Each row below holds a small network's activations on one input, seen along a few directions.
Each table varies a few parts of the input and shows all the possible inputs, shuffled.
A made-up example of a description, with smaller parts first: values(3) and (point or line(9) or (line(4) and ring(8))).
Shared parts are said once, and a part with two or three values counts as separate values.

Other details of the inputs vary at random and push rows far along two fixed directions, the same in every table; ignore that.

A family of inputs:
r1: -9.6; 5.6; 16.7; -10.0; 7.7; -41.8; -23.8; 3.8; 19.9; 4.9; 5.4; 74.1
r2: 15.1; 12.6; -0.6; 46.2; -17.2; 0.0; 37.6; 17.1; -24.2; -29.2; -13.4; -34.4
r3: 14.1; -11.8; 10.4; 6.4; -5.9; 28.0; 36.5; -8.2; -26.6; -32.3; -4.6; -51.0
r4: -8.2; -53.4; 8.7; 31.9; 2.1; -7.3; 8.1; 58.1; -23.4; 22.8; 25.3; 17.5
r5: -24.3; -38.7; -20.4; 35.2; -9.1; 16.8; 17.9; 15.5; -3.9; 12.7; 51.5; 27.6
r6: 10.5; 8.9; -35.8; 44.6; -12.9; 28.6; 14.7; 3.5; 10.9; -17.9; 5.1; -54.1
r7: 10.0; 44.5; 16.7; -37.9; -2.1; -1.8; -15.9; -18.5; 10.7; 11.8; -50.3; -28.7
r8: 35.5; 39.1; -4.1; -31.4; 4.2; -8.1; -28.8; -40.5; 17.6; -17.5; -30.4; -22.2
r9: -15.0; -46.1; -19.5; 21.0; 16.4; 28.2; -3.8; 22.9; -33.3; 28.8; 24.7; 16.6
r10: -5.3; -52.0; -10.9; 17.1; 10.3; 22.4; 3.2; 2.1; -36.0; -3.3; 46.5; 28.6
r11: -15.7; -3.3; -1.4; -29.1; 24.8; -5.9; -45.8; -11.4; 13.4; 29.3; -1.6; 52.0
r12: -42.1; -36.5; -13.2; 3.1; 24.6; -9.4; 24.1; 28.7; -41.8; 4.2; 55.2; 9.6
r13: 30.7; 34.3; 17.4; -41.5; 2.1; -9.0; -20.7; -31.7; 16.9; -8.0; -32.9; -31.7
r14: -2.7; 12.9; -4.3; 34.2; -20.8; 27.4; 40.4; 2.8; 2.5; -18.6; 7.1; -48.4
r15: -8.9; 2.0; 33.0; -22.4; -6.9; -43.3; -14.7; 20.1; 10.9; 20.7; 2.9; 65.1
r16: -4.8; 2.5; 19.1; -16.2; -8.1; -48.2; -15.9; 10.0; 9.3; 20.7; 2.9; 68.8
r17: -7.2; -56.2; -3.9; 13.2; 4.8; 16.9; 8.1; 1.7; -39.0; 5.9; 43.4; 23.3
r18: -6.2; -7.1; 6.6; -35.2; 17.0; -12.7; -40.8; -33.2; 12.0; -4.3; 17.7; 64.4
r19: 13.9; 45.6; 3.0; -31.4; -3.3; -6.6; -17.7; -28.0; 9.0; 11.7; -50.2; -24.9
r20: 6.0; 53.9; 12.9; -31.4; -11.1; -6.3; -1.8; -37.4; 2.5; 1.4; -46.2; -11.7
r21: -14.9; 15.1; -11.6; -19.0; -3.3; -17.0; -28.3; -15.2; 44.5; 12.4; 26.4; 71.5
r22: -23.4; -39.1; -10.2; 21.4; 8.9; 29.3; 12.7; 14.1; -40.7; 17.9; 29.2; 29.8
r23: -8.1; -59.4; 6.8; 26.0; 3.5; -7.5; 13.7; 60.7; -17.2; 16.7; 21.3; 20.1
r24: -2.9; 6.7; -6.2; 29.1; -19.2; 27.3; 47.2; 5.1; 8.2; -25.2; 3.2; -46.7
r25: 13.9; 49.2; 0.4; -26.5; -9.4; -12.3; -8.4; -17.5; 59.9; -4.9; -29.2; -23.2
r26: -24.0; 4.6; 8.5; -29.4; 17.5; -5.7; -29.8; -21.4; 7.1; 18.4; 2.1; 65.5
r27: -5.8; 6.0; 11.8; 14.5; -11.0; 34.5; 36.2; 1.5; -37.2; -6.0; -19.7; -49.5
r28: 14.2; -5.6; 12.2; 12.1; -7.1; 27.9; 30.4; -10.6; -32.3; -25.6; -1.0; -52.7
r29: 8.3; 1.8; 17.6; 29.7; -22.1; -0.1; 47.5; 29.5; -20.2; -27.3; -20.6; -41.0
r30: 1.1; 62.3; -8.2; -10.8; -14.3; -7.7; -14.5; -42.3; 53.2; -31.1; -21.5; -3.1
r31: 33.6; 34.4; 3.1; -35.1; -0.5; -13.4; -23.5; -40.8; 14.7; -8.9; -33.3; -27.4
r32: 22.7; -19.6; -0.1; 5.2; 2.1; 27.2; 22.2; 0.3; -19.2; -22.5; -9.8; -63.0
r33: 6.4; 0.2; 4.8; -11.4; 10.6; -44.5; -34.3; 18.0; 22.2; 24.4; 2.7; 61.9
r34: -5.4; -63.6; -18.7; 18.9; 23.2; 23.8; -16.9; 5.9; -23.9; -1.4; 40.9; 15.7
r35: 6.2; 6.3; -13.8; 34.2; -12.9; 26.2; 23.4; 11.1; 10.5; -7.1; 2.5; -61.5
r36: 2.0; 46.4; 25.1; -43.3; -8.3; -1.8; 6.5; -26.1; 10.0; -4.6; -50.0; -14.2
r37: -15.8; -45.8; -29.6; 35.2; -1.2; 15.4; 0.8; 23.8; 4.1; 24.7; 47.5; 14.6
r38: -25.6; 2.1; -8.2; -52.8; 32.9; -49.0; -31.1; 6.7; 8.6; 23.6; 22.3; 33.9
r39: 3.5; -5.7; 10.2; -14.9; 2.6; -48.7; -30.2; 18.5; 17.3; 31.1; -1.1; 56.2
r40: 24.2; 50.7; 9.5; -4.5; 1.9; -35.9; -19.5; -9.9; 32.1; -18.3; -45.2; -13.1
r41: 2.4; -8.2; 0.0; 7.9; -2.0; 33.4; 26.6; 12.5; -24.6; -2.5; -28.2; -60.0
r42: 1.6; 4.5; -33.8; 47.1; -8.5; 30.7; 8.6; -1.6; 15.4; -27.5; 3.4; -54.3
Each input here is: values(2) and (point or (values(4) and line(5))).
Changing only the values(2) part turns r37 into r5. The same change can be made to r13. Which row results? -> r28
Which other rows does r26 become when the values(4) part takes its other values? List them by row number. -> r1, r18, r30
Which other rows does r9 become when the values(4) part takes its other values? List them by row number. -> r6, r8, r33
Which other rows does r24 become when the values(2) part takes its other values? List them by row number. -> r25

A family of inputs:
r43: 16.2; 7.6; -8.8; 24.0; -9.0; 4.5; 8.2; 8.8; 4.8; -9.7; -14.5; -37.2
r44: 8.3; 12.9; -5.8; 20.2; -9.7; -1.0; 18.8; 4.8; 2.7; -20.4; -4.5; -34.3
r45: -4.2; -14.0; 9.8; -16.5; 5.5; -4.4; -12.7; -9.5; -3.3; 4.3; 12.6; 41.4
r46: -3.9; -15.9; 23.9; -22.7; 8.7; -28.5; -7.8; 26.9; -13.7; 26.9; -6.8; 29.5
r47: 0.2; 13.1; -8.1; 7.7; -3.6; 18.3; 11.6; -3.4; -0.2; -7.1; -13.4; -40.6
r48: 12.6; 3.9; -7.2; 7.8; 3.3; 13.2; 3.5; -10.0; -9.0; -18.3; -10.2; -37.9
r49: -5.2; -9.9; -2.1; -2.3; 6.1; -18.0; -17.4; 12.6; 17.5; 12.4; 12.3; 33.6
r50: 9.0; 15.1; 6.5; 21.9; -16.0; 2.5; 23.2; 2.8; -2.8; -20.7; -13.0; -23.4
r51: -19.2; -3.9; 2.3; -14.5; 4.0; -2.6; -7.0; -1.8; 3.3; 18.4; 12.6; 37.7
r52: 3.5; -19.7; -3.8; -14.3; 13.4; -3.1; -29.4; -4.9; 4.0; 16.9; 11.6; 28.4
r53: 6.2; 17.7; -0.1; 23.3; -12.8; -1.1; 21.1; 3.8; -4.6; -19.6; -11.5; -26.6
r54: 9.4; 74.5; 22.6; -54.4; -12.1; -23.4; -18.9; -45.0; 42.8; -4.5; -48.8; 7.5
r55: -9.5; -12.4; -5.3; -14.0; 7.5; 2.7; -20.7; 3.2; 12.5; 28.7; 9.9; 27.5
r56: -15.2; -73.5; -20.0; 43.7; 11.8; 33.9; 24.4; 28.1; -47.5; -2.0; 55.9; -5.2
r57: -6.9; -11.3; 3.1; -14.8; 9.2; -7.9; -15.0; -8.5; -5.5; 5.9; 14.4; 38.5
r58: -1.3; 15.8; -6.9; 4.8; -6.3; 14.9; 18.1; -7.9; -0.9; -11.2; -6.6; -39.2
Describe the family of inputs behind these rows. -> point or (values(3) and line(5))
Which other rows does r49 become when the values(3) part takes its other values? List them by row number. -> r47, r48
Which other rows does r43 become when the values(3) part takes its other values? List them by row number. -> r52, r55

A family of inputs:
r59: 8.4; -10.1; -5.6; 23.9; 11.0; 35.9; 38.9; 16.8; -50.8; -19.1; -25.7; -71.4
r60: -23.9; -10.1; -29.1; 17.7; 5.7; 1.1; 2.9; -2.7; 11.7; 5.1; 38.0; 28.4
r61: -18.5; -40.6; 12.4; 28.8; -7.8; -21.9; 19.7; 64.5; -24.1; 19.8; 15.0; 11.8
r62: -1.0; -33.0; -9.6; 7.6; 8.9; 5.3; -31.2; 16.0; 17.4; 8.0; 38.3; 33.2
r63: -5.1; 31.8; 20.1; -45.6; 0.1; -29.5; -6.6; -42.9; 12.8; -12.1; -1.6; 16.5
r64: 6.6; 10.0; -0.8; 19.4; -13.1; 30.5; 23.1; 1.9; -36.4; 1.4; -30.1; -76.9
r65: -4.7; 19.0; -13.5; 37.1; -12.1; 39.9; 36.1; -1.0; 3.3; -34.8; 0.5; -72.7
r66: 10.7; 68.4; 21.6; -1.9; -35.2; -28.3; 26.0; 3.3; 21.0; -26.6; -36.8; -15.1
r67: 29.8; 16.3; 17.4; -34.1; 15.0; -29.6; -20.0; -36.7; 10.2; -11.5; -8.2; 19.1
r68: -5.7; -36.4; 4.0; -25.5; 16.1; -16.4; -6.8; 18.0; -28.7; 14.5; 31.4; 18.7
r69: -3.8; -60.4; -10.0; 26.2; -4.5; 22.9; -0.5; 13.5; -8.3; 10.9; 25.1; 15.0
r70: 12.6; 25.9; -0.1; -39.1; -4.6; -7.6; -13.5; -6.8; 27.3; 20.0; -30.8; -8.9
r71: -22.1; -29.5; -7.7; -6.2; -2.4; 18.1; 4.6; 4.2; 11.6; 27.3; 31.5; 52.6
r72: 22.8; 35.4; -16.6; -6.0; 0.5; -27.2; -32.9; -31.8; 37.8; -14.5; -17.6; 0.7
r73: -10.8; -20.3; -27.9; -0.8; 17.7; -14.2; -21.2; 20.7; 6.6; 26.4; 29.2; 25.5
r74: -1.0; 26.9; 4.0; -28.5; 10.5; -15.7; -26.7; -3.9; 38.3; 11.5; -17.4; -15.0
r75: -14.0; 31.9; 13.6; -42.5; 5.1; -7.0; -9.6; -30.6; 9.0; -14.1; -22.0; 30.3
r76: -1.0; -34.1; 6.4; 12.5; 9.1; 15.5; -17.3; -3.4; -16.5; 27.3; 16.6; 38.0
r77: -4.9; -54.8; -4.1; 26.2; 14.1; 25.2; 1.7; 12.9; -41.3; -12.2; 15.7; 13.9
r78: 25.3; 41.2; 26.4; -5.4; -16.2; -47.2; -14.9; 5.3; 30.0; -10.2; -34.8; 24.7
r79: 0.4; 22.3; -1.0; 36.0; -17.6; 50.0; 48.1; -17.6; -30.8; -16.9; -16.3; -68.5
Changing only one part turns r73 into r72. The same change can be made to r74. Which row results? -> r62
Describe the family of inputs behind these rows. -> values(3) and (point or line(6))
Which other rows agree with r63 in the values(3) part? List them by row number. -> r60, r65, r66, r71, r75, r79
Which other rows does r79 become when the values(3) part takes its other values? List them by row number. -> r64, r76
